A small network was shown many inputs. Here are its activations along a few directions, one row for each input.
In each table, some parts of the input vary, and every possible input appears once, in random order.
Descriptions start from the smaller parts, as in this example, which fits no table here: values(2) and (point or line(11) or (line(4) and ring(8))).
Shared parts are said once, and a part with two or three values counts as separate values.
In the rows, zero is written as 128.

Other details of the inputs shift rows strongly along three fixed directions, in all tables alike. That doesn't count.

Rows:
r1: [153 182 122 223  81 173 160 152 161 100 152 151  68 137]
r2: [ 55  82 146 119  85 125 120 113 132 117 110  79 168 121]
r3: [159 148 120 142 156 134 118 172 124 143 137 131 102 124]
r4: [187 141 105 129 134 130 154  98 104 139 133 151 130 137]
r5: [ 87 119 151 147 111 126 113 141 160 102 134 107 156 133]
r6: [107  99 141  82 127  80 113 136 115 149 100 100 186 129]
r7: [ 97  83 136  97 101 125 119  72 120 109 101  97 192 122]
r8: [ 92 107 131 118  63 120 145  50 135 109  80  95 135 180]
r9: [106  97 136  84 143  95 128 142  90 159 129 114 132 111]
r10: [201 161 104 155 150 160 136 129 133 123 145 158  94 125]
r11: [179 126 111 117 142 113 162 115  91 148 156 132 121 161]
r12: [134 132 122 153  72 146 157 107 123  98 119 111 127 147]
r13: [188 123  91 102 151 116 165  85  80 157 159 151 126 155]
r14: [110  83 126  80 131 102 109 129 117 129 127  95 157 142]
r15: [159 148 101 115 182 106 139 152  98 205 152 167 111 116]
r16: [ 89 134 152 122 136 105  88 166 163 112 107 145 156  90]
r17: [131  97 115 120  70 152 158  47 111  59 136 123 128 147]
r18: [106 141 120 122 171 117  90 191 153 174 136 150 119  92]
r19: [182 154 128 155 144 138 154 141 114 111 169 153  80 141]
r20: [ 98  87 152  43 168  97 122  74  88 194 101  89 164 156]
r21: [143 173 150 217  94 175 132 144 175  72 136 130 110 129]
r22: [151 117 125 154  67 167 140  93 139  62 117  96 122 147]
r23: [ 77 149 173 166  96 122  89 187 192  72 105 124 140 100]
r24: [ 89  99 125  97 143 116 119 115 109 167 128 119 160 108]
r25: [166 143 109 127 160 134 151 127  91 156 158 165  84 111]
r26: [ 77 160 145 174 128 143  91 172 185 115 119 143 146  95]
r27: [161 111  98 103 145 133 133 101 115 128 149 134 123 141]
r28: [ 29 152 191 115 167  84  74 210 211 130  80 139 124 101]
r29: [190 127  89 112 150 152 148 100  89 145 141 138 103 131]
r30: [121 159 146 170 149 135 115 179 147 138 134 131 125 114]
r31: [114  76 129  99  60 168 142  33 127  80  80  80 113 184]
r32: [157 174 106 185  92 167 153 115 144 101 135 157 102 133]
r33: [121 132 130 107 204  95 101 164 132 181 152 153 154 112]
r34: [169 133 109 111 189 114 128 173  93 197 156 137  92 121]
r35: [112 108 126  85 139 110 122 118 101 135 114 132 147 105]
r36: [111 151 149 162 108 136 119 167 148  93 122 132 111 111]
Each input here is: values(4) and (point or (values(2) and line(4))).
Question: Changing only the values(4) part turns r34 into r1. The same change can be made to r3. Which row results?
Answer: r12
Question: Which other rows does r31 become when the values(4) part takes its other values? List them by row number.
Answer: r8, r20, r28
Question: Which other rows does r9 become when the line(4) part takes its other values? List them by row number.
Answer: r19, r23, r36
Question: Which other rows does r13 become when the values(4) part takes its other values? List them by row number.
Answer: r17, r27, r33
Question: Which other rows does r30 become when the values(2) part takes its other values? List them by row number.
Answer: r26
